Each row below is a small network's average activation on inputs in which a field has the value named, seen along a few directions.
Related values have similar rows: they may be neighbours, one step apart, or belong to one group.
(in the rows, 500 means zero)
Random noise pushes rows far along 22 fixed directions. That doesn't count. These rows show it; they differ only by the noise:
[704 554 603 406 444 387 625 480 586 566 583 577 755 665 526 481 351 726
 591 493 469 695 413 514 679 443 475 739 370 532 512 288]
[530 348 652 690 568 479 569 265 538 509 315 430 642 690 470 715 525 728
 508 564 661 396 542 508 242 465 243 633 442 505 360 724]
[460 243 526 788 539 425 799 798 267 568 608 553 817 406 621 681 441 422
 361 509 314 237 442 470 381 322 411 706 737 456 594 685]
[487 499 492 403 582 337 363 412 602 642 395 506 551 589 443 464 569 186
 639 568 593 614 483 506 713 551 680 557 632 426 667 395]
[383 596 640 375 579 347 300 577 717 254 355 433 715 555 546 741 412 370
 422 550 460 311 514 568 541 427 580 589 375 629 410 614]
[513 326 267 586 576 408 798 340 353 670 324 326  35 641 193 453 364 443
 667 538 350 531 579 715 587 586 590 560 592 486 384 513]
[558 539 535 539 607 393 173 539 527 424 554 223 639 615 863 530 447 269
 355 629 359 288 575 569 302 282 520 381 715 721 701 586]
[364 582 520 807 310 417 390 504 534 438 475 415 509 336 656 591 367 535
 640 506 581 279 381 639 388 514 369 632 234 413 542 471]
[379 490 411 405 451 312 434 603 653 419 320 347 666 636 683 450 361 395
 530 493 439 494 523 412 664 439 737 470 610 381 717 697]
[459 605 256 545 350 495 398 361 438 553 500 232 170 704 567 432 272 408
 507 799 466 334 495 667 515 555 318 440 610 496 557 672]
[453 804 478 163 385 403 456 495 531 411 442 483 571 515 523 719 212 417
 587 682 181 343 371 742 736 413 487 787 147 605 335 528]
[656 384 552 494 487 478 608 519 371 652 410 409 691 576 528 415 445 608
 487 449 482 343 567 374 519 542 501 439 575 380 589 473]
[516 638 416 645 679 497 317 487 369 616 481 526 679 282 621 645 460 498
 478 570 619 346 656 652 447 580 341 458 612 865 351 567]
[361 447 497 670 513 592 391 733 401 484 496 704 371 260 647 478 447 490
 619 355 391 929 593 587 603 711 906 506 625 615 540 448]
[291 405 641 266 438 649 507 334 387 250 374 589 226 658 346 669 470 654
 477 583 370 499 477 353 630 567 556 322 416 534 143 574]
[585 443 446 451 430 551 155 255 381 375 446 629 470 640 440 581 517 534
 562 691 396 366 630 463 471 730 721 156 687 655 206 485]
[593 597 445 378 442 731 537 540 419 496 519 484 423 515 694 408 288 669
 387 385 262 655 554 505 391 436 516 465 322 613 574 724]
[535 210 363 836 743 435 753 388 451 688 589 696 334 557 241 530 706 336
 491 562 383 619 434 523 482 359 145 578 850 549 440 410]
[325 580 363 880 294 452 293 600 642 521 634 602 379 482 423 604 679 684
 869 648 479 628 618 481 562 515 354 447 637 495 374 505]
[270 711 605 315 542 305 541 564 432 634 348 518 646 595 642 604 618 468
 489 643 819 515 618 623 787 651 423 751 430 459 430 557]
[606 615 340 464 507 578 691 365 828 309 612 516 514 485 497 387 448 659
 272 538 636 739 128 451 428 401 430 605 450 470 639 624]
[223 415 515 595 321 451 388 497 388  96 545 641 380 634 595 666 317 593
 430 501 502 270 505 369 524 532 598 287 320 659 238 582]
[409 580 417 265 453 571 213 429 548 601 349 530 497 501 389 552 370 352
 727 420 335 633 837 709 566 563 728 385 584 554 339 791]
[402 612 245 532 574 713 431 399 681 802 264 702 426 375 322 528 473 516
 627 483 438 887 572 426 623 626 458 398 586 636 478 777]


Field Vadek:
w25: [416 416 529 611 658 383 372 686 744 553 367 528 628 511 414 585 479 275
 636 331 422 590 671 407 577 356 437 516 514 568 657 573]
w20: [488 460 332 645 735 802 412 464 410 620 489 528 320 325 596 548 450 313
 334 454 226 466 445 268 314 254 200 278 511 829 688 737]
w24: [621 335 537 751 417 137 739 571 472 703 704 172 331 764 199 473 456 495
 802 477 441 242 652 620 461 273 564 575 495 508 448  78]
w18: [525 313 307 627 640 441 527 436 398 416 422 697 288 482 376 414 630 324
 480 440 275 430 538 482 573 510 351 372 559 511 406 337]
w4: [566 559 512 625 213 566 455 648 823 572 632 412 340 661 186 461 571 505
 568 491 352 413 556 442 334 443 571 417 334 368 542 451]
w17: [486 492 590 351 515 683 496 442 288 639 413 497 499 458 579 516 556 634
 462 533 365 524 573 437 471 561 534 325 638 574 360 549]
w22: [293 532 495 617 649 393 558 698 527 874 486 458 629 355 424 550 419 364
 624 363 727 534 634 371 756 432 371 499 525 673 622 434]
w10: [446 513 712 454 451 415 508 610 772 620 379 292 600 667 344 599 552 479
 454 729 241 177 330 303 712 333  49 487 578 322 507 252]
w21: [382 523 376 674 511 330 570 665 483 334 538 402 415 295 475 635 792 488
 640 626 296 325 492 629 435 363 463 614 641 397 387 533]
w14: [737 381 486 439 312 579 814 227 484 338 837 520 684 371 395 515 319 587
 455 377 485 433 133 556 113 200 753 638 335 421 512 533]
w1: [293 504 730 412 441 519 375 275 498 450 324 705 478 507 582 667 771 405
 489 617 465 571 279 406 410 589 687 462 343 409 435 335]
w2: [656 592 215 450 304 670 669 436 657 411 605 548 489 594 366 387 272 703
 250 544 422 447 415 597 356 545 265 457 435 443 386 731]
w16: [656 499 483 465 505 457 612 580 463 507 764 392 421 620 365 419 379 471
 665 284 772 499 652 543 438 354 559 719 183 518 621 548]
w23: [339 370 673 537 611 687 557 617 347 437 529 359 269 564 591 597 234 520
 140 443 410 421 547 378 407 435 536 180 518 927 432 495]
w9: [527 629 283 366 486 512 331 493 516 469 285 564 434 482 592 225 466 421
 427 400 655 459 589 356 676 817 671 239 354 467 602 415]
w7: [718 288 613 716 692 596 688 706 664 348 628 286 576 646 239 693 389 886
 532 375 569 636 752 439 196 278 387 665 600 701 457 916]
w15: [572 262 701 551 524 469 888 718 254 610 575 594 639 877 642 612 273 648
 324 691 363 540 247  66 783 435 339 729 510 563 729 391]
w3: [449 413 552 460 730 423 374 447 480  71 182 649 471 489 722 554 528 389
 251 614 499 458 253 344 649 704 515 511 477 586 486 397]
w6: [822 504 405 388 657 472 621 595 253 530 477 314 549 311 573 278 526 497
 580 312 578 362 529 442 457 534 723 578 349 434 733 413]
w12: [608 389 463 446 749 547 519 534 501 478 339 520 417 353 343 512 690 370
 552 391 201 596 618 529 424 430 637 482 624 570 432 509]
w8: [468 584 440 111 497 354 340 333 650 432 609 580 645 650 296 493 485 161
 441 512 701 452 615 773 581 515 586 513 626 431 335 611]
w13: [546 610 320 696 351 558 319 490 488 308 516 381 571 172 700 423 459 394
 320 682 709  67 156 476 330 697 455 439 489 285 732 575]
w5: [600 339 509 406 495 367 498 354 456 195 574 674 393 782 582 405 593 376
 306 525 435 542 439 670 372 598 754 520 457 423 402 333]
w11: [325 464 523 428 429 431 619 383 274 507 618 384 343 531 599 523 307 513
 603 465 530 448 401 410 624 282 486 388 400 651 472 309]
w19: [522 459 615 533 254 607 341 703 409 561 500 565 384 641 470 458 480 379
 590 631 547 437 560 496 533 773 407 669 451 124 654 560]
The values of Vadek form a network in which each value has 4 neighbours.
Q: Fewest steps between w14 and w8?
A: 4
Each value of Vadek is a pair of two hidden parts, and every pair occurs once (5 first parts, 5 second parts).
Q: Changing only the second part turns w13 into w14. w17 has the same second part as w13; what does that change turn w17 into?
A: w12
Q: Changing only the second part turns w10 into w3. w20 has the same second part as w10; what does that change turn w20 into?
A: w21
Q: Changing only the second part turns w22 into w7. w5 has the same second part as w22; what does that change turn w5 into?
A: w1
Q: Changing only the second part turns w25 into w15. w11 has the same second part as w25; what does that change turn w11 into?
A: w8

Field Sazib:
h23: [418 659 553 351 522 662 295 280 435 457 597 319 362 489 564 632 454 612
 656 734 724 629 451 442 562 404 378 471 602 682 483 677]
h8: [792 573 545 378 629 668 367 441 531 552 393 333 548 369 570 457 329 437
 525 505 357 599 430 616 443 483 469 670 435 532 757 546]
h19: [374 374 703 579 635 461 571 524 675 332 457 346 391 442 402 645 608 495
 584 373 520 657 456 531 350 278 552 677 425 424 545 608]
h9: [579 790 299 490 656 229 372 496 846 479 224 276 495 581 508 465 700 552
 652 624 606 552 578 530 604 583 672 567 409 608 563 491]
h11: [575 609 392 444 575 461 670 395 459 605 564 626 546 607 415 545 516 651
 492 506 630 554 563 539 544 491 389 614 358 655 332 571]
h13: [634 621 503 545 668 642 543 482 680 505 450 401 540 429 565 544 490 621
 292 621 551 718 371 606 302 491 353 681 596 647 586 660]
h17: [483 551 453 507 444 526 629 584 321 395 622 475 381 462 684 478 401 834
 588 413 455 687 631 605 453 455 526 531 423 662 364 591]
h24: [480 690 467 444 627 525 458 774 457 658 590 472 596 443 529 597 704 304
 355 555 547 445 747 625 392 519 589 586 531 636 552 731]
h14: [476 509 314 749 571 242 487 594 537 459 560 478 487 610 613 541 596 460
 532 584 490 495 578 498 504 437 616 471 577 711 563 461]
h21: [410 424 593 567 690 556 316 529 254 733 325 570 570 504 658 582 428 334
 627 400 714 640 767 424 593 614 532 572 518 671 636 717]
h2: [630 428 452 510 507 626 498 479 391 482 501 508 399 534 474 473 344 608
 544 423 412 625 609 531 474 573 668 464 484 652 467 583]
h10: [552 558 474 660 464 303 342 578 710 686 387 508 653 587 627 402 552 530
 619 549 352 653 540 471 620 534 475 433 646 510 625 191]
h5: [518 632 441 636 539 576 699 638 510 810 445 408 214 595 390 537 515 473
 401 641 420 513 497 484 501 567 465 600 339 678 574 450]
h1: [412 599 505 488 360 479 628 638 441 721 369 505 339 529 576 385 792 451
 415 575 286 418 482 455 525 621 593 462 346 255 567 292]
h7: [368 677 282 643 405 530 392 690 615 392 427 390 288 497 510 589 576 622
 602 741 483 494 514 396 550 609 576 509 527 556 533 723]
h22: [296 481 486 669 429 535 575 487 404 359 628 460 534 430 559 569 490 703
 465 404 822 260 517 378 391 363 208 402 365 500 402 714]
h25: [465 373 338 636 376 350 640 413 447 519 388 400 461 716 490 514 606 698
 665 690 493 412 526 366 518 578 610 430 628 362 440 522]
h20: [615 497 549 381 554 560 679 572 589 629 503 553 663 519 318 530 377 715
 446 397 390 679 628 475 579 487 681 442 588 724 333 445]
h15: [653 481 451 346 500 562 535 389 519 502 532 463 719 561 619 438 328 685
 380 533 224 447 380 392 503 277 315 310 694 597 459 464]
h18: [598 424 341 593 495 481 597 702 468 491 519 639 631 508 537 526 441 450
 573 386 274 508 532 391 453 390 531 643 384 466 656 671]
h6: [480 424 426 389 400 546 504 255 276 408 655 363 626 454 638 564 188 503
 564 583 626 328 340 426 443 331 571 401 588 599 541 663]
h3: [409 402 591 407 486 465 611 746 378 478 593 554 413 716 583 515 266 404
 454 385 341 636 552 412 702 428 670 592 401 577 631 522]
h16: [450 417 763 348 599 552 620 591 493 632 553 319 424 638 489 435 494 435
 323 437 485 667 595 520 487 381 552 467 729 527 568 487]
h12: [683 265 737 235 495 549 348 482 602 228 609 684 903 626 312 625 135 425
 481 423 422 453 452 497 596 464 502 604 639 473 359 576]
h4: [418 495 541 377 640 393 609 724 449 387 430 429 434 678 500 588 712 467
 381 514 403 339 669 399 504 408 505 527 412 518 451 662]
The values of Sazib form a network in which each value has 4 neighbours.
Q: Fewest steps between h9 and h14?
A: 4
Each value of Sazib is a pair of two hidden parts, and every pair occurs once (5 first parts, 5 second parts).
Q: Changing only the second part turns h16 into h12. h20 has the same second part as h16; what does that change turn h20 into?
A: h1
Q: Changing only the second part turns h8 into h24. h13 has the same second part as h8; what does that change turn h13 into?
A: h18
Q: Changing only the second part turns h5 into h6. h7 has the same second part as h5; what does that change turn h7 into?
A: h10
Q: Changing only the second part turns h21 into h11. h2 has the same second part as h21; what does that change turn h2 into?
A: h22
